Each row below holds a small network's activations on one record, seen along a few directions.
Each row is followed by the record's values for the fields Rumo, Fot, Zole, Gudaf, Pozom, Tup.
Not every record has every field; a missing one is written missing.
Other fields move the rows too, some of them a lot.
(in the rows, 500 means zero)
Strong random noise was added to every row along 6 fixed directions; ignore it. To show where, here is one row again and again, with new noise each time:
[476 522 605 429 553 484 269 562 345 573 527 454 548 507 603 490 514 475
 491 519 444 697 694 522 435 468]
[461 431 537 507 517 578 531 592 638 423 587 570 406 574 488 557 579 701
 541 421 639 430 326 319 566 464]
[317 619 655 579 489 695 455 367 293 503 337 459 481 577 600 345 441 411
 581 590 215 553 629 498 408 643]
[511 479 506 500 451 525 556 464 599 508 548 511 480 427 496 561 560 566
 561 467 573 518 551 499 612 511]
[565 439 439 435 528 380 401 669 490 395 584 575 453 633 454 499 430 701
 410 453 597 489 375 372 498 446]
[615 699 598 447 647 294 322 470 374 561 482 406 610 350 608 371 453 459
 501 421 288 629 628 627 505 315]
[579 583 492 551 489 543 558 538 521 361 502 615 420 590 510 428 399 726
 486 402 465 353 289 307 501 501]
[559 422 448 478 422 514 545 551 618 464 601 573 451 496 467 603 533 659
 507 452 673 491 484 419 596 521]

[408 522 561 413 671 367 402 562 583 536 506 407 508 447 385 537 617 500
 499 443 553 495 429 518 632 278]	Rumo=missing, Fot=g4, Zole=u2, Gudaf=missing, Pozom=missing, Tup=d2
[782 400 327 421 466 325 618 620 610 547 716 487 568 324 502 739 506 644
 429 406 785 592 546 545 504 414]	Rumo=missing, Fot=g3, Zole=u1, Gudaf=missing, Pozom=h2, Tup=d2
[509 384 421 459 421 492 425 657 531 456 576 586 483 612 442 534 492 610
 431 509 623 469 467 455 461 531]	Rumo=missing, Fot=g5, Zole=u2, Gudaf=missing, Pozom=missing, Tup=d2
[492 522 428 501 420 516 593 410 510 542 434 494 513 448 421 524 451 424
 474 559 489 514 547 577 527 574]	Rumo=v1, Fot=g5, Zole=u1, Gudaf=p1, Pozom=h3, Tup=d2
[336 347 453 508 469 588 644 481 678 446 521 493 451 530 398 612 616 512
 535 561 655 484 441 518 607 552]	Rumo=missing, Fot=g5, Zole=u2, Gudaf=p1, Pozom=h1, Tup=d2
[484 405 463 552 456 461 607 514 604 554 566 478 510 456 463 548 561 499
 504 491 575 452 429 519 498 511]	Rumo=v1, Fot=g2, Zole=u1, Gudaf=missing, Pozom=h2, Tup=d1
[322 464 656 498 665 524 322 620 408 558 525 432 546 572 561 445 559 457
 500 515 459 614 462 472 358 386]	Rumo=missing, Fot=g1, Zole=u1, Gudaf=p2, Pozom=h2, Tup=d2
[514 630 566 516 660 498 580 450 548 449 526 442 494 395 582 566 514 577
 600 385 501 506 404 460 556 363]	Rumo=missing, Fot=g1, Zole=u2, Gudaf=missing, Pozom=h3, Tup=d2
[376 528 671 459 594 670 328 599 428 477 473 503 452 624 569 445 540 535
 537 452 446 529 435 352 463 479]	Rumo=missing, Fot=g5, Zole=u2, Gudaf=missing, Pozom=missing, Tup=d2
[723 562 482 481 368 624 462 572 437 510 567 603 520 434 656 550 432 598
 497 438 557 538 623 395 405 609]	Rumo=missing, Fot=g5, Zole=u2, Gudaf=missing, Pozom=missing, Tup=d2
[456 370 326 458 364 550 519 492 390 379 525 543 441 691 494 608 408 542
 427 613 646 578 605 466 521 705]	Rumo=v3, Fot=g4, Zole=u2, Gudaf=missing, Pozom=h1, Tup=d1
[491 628 584 635 475 618 631 293 531 394 427 534 440 444 611 330 494 458
 658 505 293 405 497 512 641 567]	Rumo=missing, Fot=g4, Zole=u2, Gudaf=p2, Pozom=missing, Tup=d1
[551 341 282 418 290 454 486 551 426 460 538 561 506 606 367 596 353 501
 388 617 623 520 652 509 467 690]	Rumo=missing, Fot=g2, Zole=u2, Gudaf=missing, Pozom=h3, Tup=d1
[616 715 688 581 621 473 612 425 709 535 456 521 529 308 478 432 607 587
 585 246 363 252 209 441 605 259]	Rumo=missing, Fot=g3, Zole=u1, Gudaf=missing, Pozom=missing, Tup=d1
[500 519 352 505 440 410 557 441 415 454 417 501 484 562 401 413 304 467
 403 593 395 465 506 586 462 583]	Rumo=v1, Fot=g5, Zole=u2, Gudaf=p1, Pozom=h3, Tup=d1
[540 473 457 553 419 460 657 492 723 456 515 571 450 497 306 432 525 594
 510 443 536 178 211 413 605 466]	Rumo=missing, Fot=g2, Zole=u1, Gudaf=missing, Pozom=missing, Tup=d1
[675 565 309 539 363 439 759 383 667 368 538 591 444 405 396 522 409 644
 506 434 592 301 426 505 667 550]	Rumo=missing, Fot=g4, Zole=u2, Gudaf=missing, Pozom=missing, Tup=d1
[644 567 396 508 406 518 715 419 645 535 516 514 506 371 445 649 482 602
 474 412 596 459 437 481 556 485]	Rumo=v3, Fot=g5, Zole=u1, Gudaf=missing, Pozom=h3, Tup=d2
[395 436 558 535 537 589 659 488 675 542 531 456 506 442 456 644 658 554
 560 456 600 442 365 456 513 459]	Rumo=missing, Fot=g3, Zole=u1, Gudaf=missing, Pozom=h1, Tup=d2
[443 332 346 483 469 382 531 491 509 420 527 457 471 570 435 517 460 483
 465 587 607 553 506 579 608 530]	Rumo=v3, Fot=g4, Zole=u2, Gudaf=p1, Pozom=h1, Tup=d1
[328 529 786 495 653 768 205 671 454 563 510 529 473 613 710 401 676 458
 606 436 439 544 450 313 378 421]	Rumo=v1, Fot=g5, Zole=u2, Gudaf=p1, Pozom=missing, Tup=d2
[344 435 518 454 550 361 421 442 386 585 433 323 582 457 471 442 451 309
 478 652 390 680 682 740 444 482]	Rumo=missing, Fot=g5, Zole=u2, Gudaf=p1, Pozom=h1, Tup=d1
[281 426 556 473 658 490 462 498 535 472 465 410 469 552 502 468 588 405
 608 547 505 561 463 542 588 456]	Rumo=v1, Fot=g5, Zole=u2, Gudaf=p1, Pozom=h2, Tup=d2
[696 633 556 456 701 349 467 605 503 515 596 446 584 380 594 530 482 610
 474 324 503 515 368 449 448 264]	Rumo=missing, Fot=g2, Zole=u1, Gudaf=missing, Pozom=h2, Tup=d2
[454 346 235 525 402 311 725 372 549 390 425 484 473 557 299 493 368 463
 477 654 582 450 496 659 631 654]	Rumo=v3, Fot=g1, Zole=u1, Gudaf=p2, Pozom=h1, Tup=d2
[436 374 565 352 651 312 235 790 498 479 549 519 491 716 299 526 524 602
 339 455 630 430 226 373 442 310]	Rumo=missing, Fot=g3, Zole=u1, Gudaf=missing, Pozom=missing, Tup=d1
[673 421 398 434 512 218 431 551 508 526 570 467 571 354 492 455 494 429
 475 499 508 565 637 695 598 393]	Rumo=missing, Fot=g2, Zole=u2, Gudaf=p2, Pozom=missing, Tup=d2
[644 534 444 649 210 756 739 321 537 584 463 583 508 349 604 516 495 401
 618 541 478 453 756 559 509 776]	Rumo=v1, Fot=g2, Zole=u1, Gudaf=p1, Pozom=missing, Tup=d2
[609 487 307 479 505 312 552 554 518 260 551 584 407 627 455 411 360 617
 453 516 556 434 349 503 646 462]	Rumo=v1, Fot=g4, Zole=u2, Gudaf=p2, Pozom=missing, Tup=d2
[376 456 413 432 443 367 500 525 468 501 358 513 492 643 141 504 394 463
 349 564 504 374 426 500 522 532]	Rumo=missing, Fot=g1, Zole=u1, Gudaf=missing, Pozom=missing, Tup=d1
[530 434 422 529 519 455 565 504 496 427 554 478 456 540 569 527 477 590
 455 520 565 531 442 463 497 499]	Rumo=v3, Fot=g4, Zole=u2, Gudaf=p2, Pozom=h1, Tup=d1
[557 533 465 496 440 497 592 465 488 446 414 553 487 580 363 484 397 555
 456 480 448 381 451 493 537 549]	Rumo=missing, Fot=g3, Zole=u1, Gudaf=missing, Pozom=missing, Tup=d2
[609 529 389 590 477 462 660 413 513 407 515 489 483 447 594 475 437 574
 494 485 494 470 455 512 524 523]	Rumo=v3, Fot=g4, Zole=u2, Gudaf=p2, Pozom=h1, Tup=d1
[506 538 472 470 216 842 530 392 516 582 466 687 453 527 466 666 526 473
 569 514 672 511 755 393 666 793]	Rumo=v1, Fot=g1, Zole=u1, Gudaf=missing, Pozom=missing, Tup=d2
[509 528 428 401 649 226 389 502 448 528 493 422 551 447 448 489 450 425
 441 528 487 606 583 678 623 353]	Rumo=v1, Fot=g4, Zole=u2, Gudaf=p2, Pozom=h2, Tup=d2
[766 363 361 438 291 498 378 652 435 629 703 565 623 411 588 664 496 551
 391 529 682 671 772 529 361 591]	Rumo=missing, Fot=g2, Zole=u1, Gudaf=missing, Pozom=h1, Tup=d2
[576 484 545 473 424 523 420 577 454 538 504 583 518 563 444 544 471 560
 422 460 520 470 503 430 435 527]	Rumo=missing, Fot=g3, Zole=u1, Gudaf=missing, Pozom=missing, Tup=d1
[749 502 431 544 405 546 778 425 775 548 674 508 536 174 603 696 629 589
 638 353 674 474 561 521 663 461]	Rumo=missing, Fot=g2, Zole=u2, Gudaf=missing, Pozom=h2, Tup=d2
[494 306 347 436 360 473 510 545 528 520 584 537 511 526 372 692 480 498
 391 595 731 586 673 522 502 623]	Rumo=missing, Fot=g1, Zole=u2, Gudaf=p2, Pozom=h3, Tup=d1
[641 622 649 593 566 580 579 474 613 435 536 596 467 415 632 432 574 614
 589 350 442 365 312 369 529 374]	Rumo=missing, Fot=g3, Zole=u1, Gudaf=p2, Pozom=missing, Tup=d1
[650 762 490 439 442 500 484 379 340 576 397 475 612 366 502 552 328 449
 375 446 361 568 676 530 469 523]	Rumo=missing, Fot=g5, Zole=u2, Gudaf=missing, Pozom=h1, Tup=d1

Here are new rows. What are their fields?
[406 466 543 534 467 734 612 567 618 512 550 522 444 543 443 742 581 634
 479 433 686 447 379 282 441 517]	Rumo=missing, Fot=g1, Zole=u2, Gudaf=missing, Pozom=h3, Tup=d1
[584 613 478 532 439 468 652 366 513 469 365 527 514 478 359 440 391 507
 490 460 364 344 462 563 586 536]	Rumo=missing, Fot=g3, Zole=u1, Gudaf=missing, Pozom=missing, Tup=d2
[493 639 646 572 592 607 413 403 363 592 469 398 567 404 768 427 542 422
 537 484 313 621 643 534 356 461]	Rumo=v3, Fot=g4, Zole=u2, Gudaf=p2, Pozom=h1, Tup=d1
[692 672 520 561 397 660 625 402 603 541 507 610 516 377 601 550 516 620
 530 317 535 387 482 400 493 523]	Rumo=v3, Fot=g5, Zole=u1, Gudaf=missing, Pozom=missing, Tup=d1
[662 679 533 446 523 521 296 614 417 494 538 625 525 508 575 477 454 622
 414 386 480 458 499 357 463 440]	Rumo=missing, Fot=g4, Zole=u2, Gudaf=missing, Pozom=missing, Tup=d2
[459 467 491 518 383 445 474 434 367 543 367 508 538 555 360 428 412 385
 439 615 348 471 610 618 454 640]	Rumo=missing, Fot=g3, Zole=u1, Gudaf=missing, Pozom=missing, Tup=d1
[488 474 507 532 450 585 551 522 407 516 521 504 491 533 555 488 458 535
 463 540 461 484 454 427 367 596]	Rumo=missing, Fot=g2, Zole=u1, Gudaf=missing, Pozom=h2, Tup=d1
[735 442 317 499 256 511 674 475 516 591 620 560 554 363 542 688 443 542
 426 491 674 574 707 560 448 680]	Rumo=v1, Fot=g3, Zole=u1, Gudaf=missing, Pozom=h2, Tup=d1
[498 426 537 458 502 615 515 568 541 564 594 500 513 477 543 707 596 551
 531 490 676 560 526 425 460 527]	Rumo=missing, Fot=g3, Zole=u1, Gudaf=missing, Pozom=h2, Tup=d2
[506 557 450 459 587 365 484 498 352 479 442 422 519 570 462 408 361 438
 454 530 368 526 474 562 476 487]	Rumo=v1, Fot=g2, Zole=u1, Gudaf=missing, Pozom=h2, Tup=d2
[428 440 604 515 395 766 585 472 581 557 489 548 459 543 457 639 611 530
 567 484 595 461 548 419 534 604]	Rumo=missing, Fot=g3, Zole=u1, Gudaf=missing, Pozom=missing, Tup=d2
[465 545 528 492 648 343 454 539 412 415 447 436 475 566 473 382 423 542
 459 489 354 462 375 541 487 393]	Rumo=missing, Fot=g4, Zole=u2, Gudaf=missing, Pozom=missing, Tup=d2
[575 424 275 456 406 391 529 502 392 393 541 529 483 574 422 571 339 529
 353 622 590 572 617 557 485 629]	Rumo=missing, Fot=g4, Zole=u2, Gudaf=p2, Pozom=h3, Tup=d1
[551 448 523 431 458 588 460 598 468 582 593 497 530 512 500 695 485 563
 421 475 664 589 537 428 421 514]	Rumo=missing, Fot=g3, Zole=u1, Gudaf=missing, Pozom=h2, Tup=d1
[489 488 474 540 482 593 543 461 543 412 473 570 444 541 468 424 518 531
 558 511 505 423 424 450 592 539]	Rumo=missing, Fot=g1, Zole=u1, Gudaf=p2, Pozom=missing, Tup=d2
[575 517 527 479 689 373 418 584 573 473 604 468 503 475 611 510 570 621
 487 400 550 535 362 438 544 260]	Rumo=v3, Fot=g4, Zole=u2, Gudaf=p2, Pozom=h1, Tup=d2
[522 621 567 615 415 682 615 441 556 547 462 504 518 399 526 518 487 529
 525 428 409 398 400 414 402 540]	Rumo=missing, Fot=g5, Zole=u2, Gudaf=missing, Pozom=h3, Tup=d1
[438 474 586 388 643 310 350 536 413 533 506 381 541 505 444 492 531 428
 467 521 487 590 525 631 482 355]	Rumo=missing, Fot=g3, Zole=u1, Gudaf=missing, Pozom=missing, Tup=d1
[566 489 545 485 524 484 405 634 499 405 492 619 460 638 445 443 448 611
 406 449 512 396 276 336 446 458]	Rumo=missing, Fot=g3, Zole=u1, Gudaf=p1, Pozom=missing, Tup=d1
[692 481 292 498 433 290 663 493 586 331 509 552 457 478 377 419 363 610
 484 457 501 315 346 521 646 493]	Rumo=missing, Fot=g2, Zole=u2, Gudaf=missing, Pozom=missing, Tup=d2
